Each row below holds a small network's activations on one input, seen along a few directions.
Each table varies a few parts of the input and shows all the possible inputs, shuffled.
A made-up example of a description, with smaller parts first: line(6) and (point or ring(9) or (values(2) and ring(8))).
Shared parts are said once, and a part with two or three values counts as separate values.
In the rows, zero is written as 128.

Other details of the inputs shift rows strongly along two fixed directions, in all tables alike. That doesn't count.

A family of inputs:
x1: [155 143 129 143 154 101  79 116 131  95 110]
x2: [126  88 159  98  45 113 157 137 152 141 146]
x3: [157 150 135 161 157 104 104 107 131 100 113]
x4: [128 109 136 128  86  98 132 119 154 125 135]
x5: [123  92 160  96  39 124 173 134 127 140 152]
x6: [158 140 117 163 140 110  83 111 126 109  97]
x7: [122  91 151  96  52 127 173 134 123 140 150]
x8: [122 116 144 128  80  99 130 126 162 119 131]
x9: [160 148 134 167 158 108 112 110 131  94 113]
x10: [141 153 114 161 151 114  93 110 157 118 139]
x11: [158 153 136 156 156 103  98 103 134 107 109]
x12: [137 157 111 165 149 106 100 108 146 116 139]
x13: [ 83 134 111  94 195 181 148 154  92 183 119]
x14: [154 143 125 142 153 101  79 121 138  98 106]
x15: [ 81 136 112  86 182 186 158 160  83 177 123]
x16: [158 135 117 180 142 116  95 125 119  94 106]
x17: [ 91 131 104  91 186 183 157 149  79 179 130]
x18: [124 139 107 165 144 106 101  98 143 102 125]
x19: [154 140 128 150 154 103  84 122 127  88 116]
x20: [120  92 163  99  51 114 158 131 135 147 149]
x21: [ 86 133 102  95 202 180 148 152  90 183 118]
x22: [139 153 112 160 152 110  95 117 164 119 133]
x23: [119  93 169  96  37 109 162 138 144 140 146]
x24: [ 88 136 105  87 187 192 164 152  75 176 127]
x25: [151 156 105 158 150 122 105 113 159 102 138]
x26: [120 140 113 162 147 104  96 104 155 109 118]
x27: [157 137 117 173 140 113  88 119 121 100 103]
x28: [121 144 104 124 160 145 140 129 113 141 136]
x29: [133 106 148 126  59 106 136 119 152 116 148]
x30: [157 140 113 159 140 109  83 115 134 110  93]
x31: [124  85 156  89  52 142 171 142 131 137 148]
x32: [ 80 140 111  93 196 178 146 161  98 177 112]
x33: [ 85 138 109  84 181 191 166 161  82 171 122]
x34: [114  93 159  90  54 137 173 147 130 136 140]
x35: [119 140 113 121 153 151 130 134 120 145 140]
x36: [123  86 159  96  48 111 163 131 134 147 150]
x37: [140 152 112 163 153 103  99 106 150 121 137]
x38: [127 142 111 165 143 116 103 100 148  95 121]
x39: [165 144 135 164 161 111 111 113 137  93 111]
x40: [156 153 134 155 156 103  98 106 140 109 106]
x41: [112 146 111 113 167 160 142 145 117 141 123]
x42: [129 110 155 126  50  96 139 123 155 113 144]
x43: [156 138 127 158 154 108  90 128 126  83 118]
x44: [124  87 167  95  29 112 168 134 133 144 156]
x45: [164 130 118 178 145 117  94 128 124  94 103]
x46: [ 86 136 101  81 205 206 165 156  74 179 119]
x47: [136 155 118 164 151 106  96 107 151 121 136]
x48: [128 115 149 129  60 107 143 124 149 109 142]
x49: [161 134 128 156 157 110  88 130 130  82 115]
x50: [128  88 161  96  31 126 171 137 135 132 156]
x51: [118  88 146  90  70 140 173 139 120 142 143]
x52: [ 76 136 115  86 197 190 152 160  84 184 116]
x53: [ 93 133  97  83 202 200 165 153  77 175 122]
x54: [128  85 167  96  33 113 159 133 146 141 154]
x55: [146 160 104 161 147 118 105 111 152 104 140]
Each input here is: line(5) and (values(3) or (values(2) and line(4))).
Changing only the line(5) part turns x28 into x17. The same change can be made to x5. Which row results?
Answer: x44
Changing only the line(5) part turns x52 into x32. The same change can be made to x54. Which row results?
Answer: x2
Which other rows does x34 become when the values(2) part takes its other values? List them by row number.
Answer: x41

A family of inputs:
x56: [112 131 152 114 149  90  92 112 145 126 138]
x57: [ 88 134  93 138 177 159 120 106 145  91 113]
x58: [207 142 166 172 152  94 114 100  99  53  92]
x59: [133  99 107  99 217 204  90 193  28 139  50]
x60: [123 105 167  20  60 168 208 180 111 187 175]
x61: [ 78 136  87 146 164 164 124 108 114 115 118]
x62: [109 153 135 145 164 107  99 129 149 131 111]
x63: [139 124 149  86  77 150 184 171 128 167 170]
x64: [161 123 153 171  67  61  92  87 183 130 116]
x65: [142 103 155  59  46 152 211 177 116 187 171]
x66: [183 141 108 182 107  82 116 105 158 116 173]
x67: [ 92 128  90 153 141 148 121  99 111 119 137]
x68: [ 58 137  80 150 226 180 126 126 113 119  97]
x69: [166 135 150 157  45  31  95  98 193 112 130]
What do these inputs look like to the network?
Answer: values(2) or (values(3) and line(4))
Which other rows does x68 become when the line(4) part takes its other values? List them by row number.
Answer: x57, x61, x67
